Each row below is a small network's average activation on inputs in which a field has the value named, seen along a few directions.
Values that are neighbours, or in one group, have similar rows; names and order tell nothing.
In the rows, 500 means zero.
Random noise pushes rows far along 12 fixed directions. That doesn't count. These rows show it; they differ only by the noise:
[387 596 488 654 442 620 475 435 596 757 522 534 602 556 578 473 585 300
 633 419 500 258]
[620 205 643 599 743 570 696 433 450 505 432 321 298 562 437 293 423 419
 535 465 648 377]
[373 598 606 446 465 239 541 481 471 511 450 477 436 560 696 714 249 548
 450 530 505 628]
[314 424 630 685 546 188 527 457 454 624 438 354 418 480 544 400 575 662
 393 359 483 572]
[330 572 469 614 455 598 627 571 404 530 458 495 519 486 489 577 597 513
 651 478 456 453]
[688 461 527 480 604 614 424 552 454 413 459 564 501 230 315 332 657 554
 590 615 408 676]
[574 584 784 383 548 676 406 451 587 452 486 596 588 614 712 690 402 464
 602 755 414 354]
[451 375 451 602 669 470 512 546 583 379 493 521 438 636 443 417 489 517
 356 457 676 306]
[580 656 207 524 483 550 426 562 599 457 716 662 357 778 580 458 233 412
 298 569 795 445]
[546 698 620 475 330 455 498 635 478 713 506 595 546 418 637 556 761 587
 757 473 407 675]
[675 828 398 594 548 529 660 729 500 609 536 756 367 569 544 479 598 492
 610 925 588 351]
[722 580 447 470 611 340 462 656 647 615 564 631 473 675 560 372 604 468
 404 417 766 393]
[624 633 500 748 667 621 431 501 473 562 642 654 307 607 620 387 281 440
 470 681 655 496]
[406 422 539 479 507 688 367 396 556 453 525 420 659 593 498 493 529 458
 446 374 468 355]


Values of NAS:
sabav: [559 525 622 640 557 713 274 340 565 444 576 599 432 351 551 416 372 409
 513 639 485 640]
gor: [475 762 257 484 483 718 232 445 367 379 602 620 725 343 399 586 349 474
 383 589 296 649]
lafa: [216 297 405 622 220 429 689 545 581 440 442 431 374 533 559 615 522 556
 552 625 448 325]
lok: [499 304 614 494 552 356 644 608 479 448 365 435 513 427 441 509 724 658
 500 569 389 375]
vod: [720 497 646 367 623 597 527 469 386 618 455 331 678 561 521 447 621 447
 511 409 447 377]
resum: [613 552 698 375 416 270 389 531 669 733 447 467 671 523 708 511 691 514
 498 428 455 395]
tosa: [497 565 276 538 603 394 417 613 491 368 503 755 565 358 357 610 393 470
 443 462 499 542]
mal: [633 354 617 264 571 476 548 494 578 365 389 512 538 381 363 514 606 472
 584 456 521 549]
vak: [389 380 654 546 632 636 417 391 496 358 567 504 519 633 525 606 344 509
 454 340 573 509]
zenol: [501 549 437 672 834 302 358 658 679 335 332 950 603 243 282 549 621 478
 499 692 468 268]
nep: [758 387 599 335 442 539 754 515 438 683 518 314 410 695 485 390 731 514
 646 456 559 434]
sokiz: [503 396 791 555 505 458 317 388 466 588 528 352 505 466 711 431 495 574
 513 185 485 737]
zanu: [456 407 494 650 570 450 203 401 594 365 637 665 433 454 551 473 241 560
 313 553 459 590]
fetub: [466 556 624 729 625 699 382 386 453 397 628 487 417 721 577 433 421 620
 290 666 554 423]
geb: [462 305 498  99 554 466 658 313 570 422 302 164 736 609 389 606 374 255
 361 371 487 174]
tos: [427 402 417 750 577 321 323 470 678 492 553 740 335 419 515 433 289 409
 486 340 698 606]
The values of NAS form a 4 by 4 grid.
Fewest steps between fetub and tosa?
Answer: 5
Which values are neighbours of sokiz? Give them in the order they are listed.
Answer: sabav, resum, geb
Which values are neighbours of gor? Give them in the order they are listed.
Answer: vod, zenol, zanu, tos
Which values are neighbours of vak? Give them in the order they are listed.
Answer: mal, nep
